A small network was shown many inputs. Here are its activations along a few directions, one row for each input.
Each table varies a few parts of the input and shows all the possible inputs, shuffled.
A made-up example of a description, with smaller parts first: ring(8) and (point or line(9) or (values(2) and line(6))).
Shared parts are said once, and a part with two or three values counts as separate values.

Other details of the inputs shift rows strongly along two fixed directions, in all tables alike. That doesn't count.

A family of inputs:
R1: [-25   1   7   2 -15 -18   8  10   0   0 -16]
R2: [-2 -2  1 -3  5 -1 -8  1 -3  4  5]
R3: [ 5  4  1  0  1 -1 -4 -6  2  2 -5]
R4: [-1  6 -2 -1  3  0 -7 -3 -4  0 -2]
R5: [ 2  3  1  2 -1  4 -6 -3  4 -8 -1]
R6: [-21   1   7   1 -14 -18  12   7   8  -1 -17]
R7: [-1  5 -6  7 -2  6  0 -6  2  3  2]
R8: [-2  0  3  0  5  7 -5 -1  4 -8  1]
R9: [ 6  1  3  0  0 -1 -3 -5  2  5 -4]
R10: [ 3  5  2 -4  4  0  0  6  0  2 10]
R11: [ 12 -10  -8   7   3   5  -2  10   3  -7  -9]
R12: [ 2  4  0  1  0 -1 -8 -4 -5  3 -4]
R13: [-23  -2  10   2 -18 -19   9  11  -1   4 -16]
R14: [ 0 -3  3 -3  4  0 -7  1 -3  5  4]
R15: [ 8  6  5 -1  0  1  2  4 -3  6  4]
R16: [-27   2  -1   6 -16 -11  14   7   7  -1  -9]
R17: [ 3 13 -1 -2  2  1  0  2 -1 -2  3]
R18: [ 6  4  5 -2  1  1  1  5 -2  5  6]
R19: [ 1 -5  4  0  1  3 -6  1  5 -4  6]
R20: [ 24 -11  -8 -17   5  -8  32 -35 -40 -30  17]
R21: [ 0  9  1 -4  8  3  1  5 -1 -1  5]
R22: [ 0 -3 -1  5 -2  6  1 -3  2  8  6]
R23: [-25  -4   7  -3 -10 -19  11  12  10  -1 -10]
R24: [ 2  7  1 -4  5  0  0  6  0  0  9]
R25: [-6  2 -5  4  5  8  1 -3  2  1  5]
R26: [ 3 -6  5  0  0  4 -6  1  5 -3  5]
R27: [ 6 -4  7  3 -3  4 -4 -2  3 -1  0]
R28: [ 2 -2 -1  7 -3  6  1 -4  1  8  4]
R29: [ 0 -3  2  0  2  4 -6  0  5 -6  5]
R30: [ 0  1 -1 -3 -1  7 -7 -2  5 -8 -1]
R31: [ 8  8  4  0 -1  0  1  2 -3  4  2]
R32: [-2 -4 -3  4  0  5  0 -2  3  6  9]
R33: [  7  -8 -16  11   3   7   4   8   1   3  -5]
R34: [ 5  2  3  4 -4  3 -6 -4  3 -5 -3]
R35: [ 0  3 -3 -7  4  2 -4 -4  4 -1 -3]
R36: [ 4  3  2  3 -2  4 -5 -4  3 -6 -3]
R37: [ 5 -3  4 -2  3  0 -2 -3  3  6  0]
R38: [ 6 -1  5  4 -4  4 -5 -3  3 -2 -2]
R39: [-20   0  10  -3 -13 -17  15  19   4   2  -3]
R40: [ 2  5 -2 -2  4  0 -4 -5  4 -1 -4]
R41: [  6 -26 -11 -11  -7 -25  49  -6 -34 -30  -3]
R42: [-5  3 -9  0 -1  9 -1 -4  3  1  3]
R43: [ 3 -4  3 -4  5 -1 -3 -2  4  5  3]
R44: [ 5 -5  7  2 -2  5 -5 -1  4 -1  2]
R45: [-3  4 -4 -6  3  3 -8 -1 -4  0 -2]
R46: [ 1  4 -5  7 -4  5  0 -6  1  4  2]
R47: [ 2 -3  4 -1  2  1 -6  0 -5  7  1]
R48: [ 3 -1  4  0  0  0 -6 -2 -5  7 -1]
R49: [  9  -7 -11   4   7   1  -3  10  -5   1 -10]
R50: [-4 -1 -6  3  2  5 -1 -2  3  3  9]
R51: [ 7 11  1  0 -1  0  0  2 -3  2  2]
R52: [ 12  -8 -10   4   8   0   1   8   2   1 -12]
R53: [ 1 -2  1 -4  6 -1 -4 -1  5  3  3]
R54: [-3 -2 -4  3  2  5 -1 -2  3  5 10]
R55: [ 2  1 -3  8 -4  5  0 -6  1  7  2]
R56: [-2  2  0 -4  9  2 -3 -3  4 -1 -1]
R57: [ 2 11 -3 -7  2  3  0  4 -1 -2  3]
R58: [ 6 -2  4 -1  1  0 -2 -4  3  7 -2]
R59: [-5  2  0 -3  8  3 -7 -1 -4  0  0]
R60: [-3  0  0 -3  6  0 -8  1 -3  2  4]
Description of these inputs: values(5) and (point or ring(11)).
Q: The inputs of R2 and R19 match in every part but the values(5) part. If R13 is changed in the same way as R2 into R19, which row does it become?
A: R38
Q: The inputs of R36 and R1 match in every part but the values(5) part. If R5 is changed in the same way as R36 into R1, which row does it become?
A: R4
Q: A walk changes only the ring(11) part. It starts at R3 and steps to R6. List the rest of the walk in order.
A: R40, R35, R56, R23, R53, R43, R37, R58, R9
Q: Which other rows does R8 become when the values(5) part takes its other values? List them by row number.
A: R21, R25, R56, R59

A family of inputs:
R61: [-47   1  23   2 -28 -36  17  52  24   5 -32]
R62: [  7  -3  -1  -5   1  -1   2  -7  -1 -19  -6]
R63: [  1  -3  -8  -2   2   0   0  -9  -9 -13  -7]
R64: [ 14   3   3  -7   2  -6   7   0  -8 -10  -2]
R65: [  5 -14  -2   6  -4   3  10  -6  -4   0  10]
R66: [  6   4  -8  -4   3  -5  12  -4 -12   1   0]
R67: [  6  -5  -3   8  -9   4  11 -10  -5  -2   6]
R68: [ -2  -9 -10   1   2   6   9  -3  -2 -11   9]
R69: [  3  15 -10  11  19  25 -37  15  28  23  -2]
R70: [ -1 -11  -7  -5   6   0  -1  -4  -8 -12  -3]
R71: [  6 -16   1   0   0  -3   0  -7 -10  -1  -2]
R72: [ 11  21  -5   9  20  20 -32  22  20  32   2]
R73: [-46  -1  25  12 -39 -33  14  37  27   6 -39]
R74: [  7  -6  -2  -7   7  -6   4   3 -15  -3   1]
R75: [ -1  -2 -13  -1   3   1   7 -11  -5  -8  -3]
R76: [  8   3  -3  -5   2  -6   5  -1 -16  -4  -3]
R77: [  6  -6  -5   4  -4  -1   8 -14  -7   3  -3]
R78: [  5 -11   0  -7   6  -1   1  -3   0 -17  -2]
R79: [  8  -7   0   3  -5  -3   1 -11 -11  -2  -6]
R80: [ -8  14  15 -18   0  -6   2 -16 -10  -1  22]
R81: [  4 -14  -4   2   1  -2   7 -10  -6   4   2]
R82: [  5  24  -9  18   9  31 -33  15  28  17   2]
R83: [  7   5  -6   0  -2   1  15   0 -10  -3   9]
R84: [ -9   4  18 -10  -7  -3  -1 -26  -5   1  18]
R85: [ -9  33  13   0  13  24 -46  -1  28  20  15]
R86: [ 12 -15   7  -2  -1  -4   2  -6  -2  -7  -1]
R87: [ 5 -4 -5 -2  3  0 14  4 -9 -2 13]
Q: What is each input in this table made of?
A: values(3) and (point or (values(2) and line(4)))
Q: Which other rows does R65 become when the values(2) part takes its other values? List them by row number.
A: R67
Q: List by row number the other rows that have the values(3) part in common with R75.
A: R62, R63, R68, R69, R70, R78, R82, R85
Q: List by row number the other rows that have the values(3) part in common with R83.
A: R61, R64, R66, R72, R74, R76, R80, R87
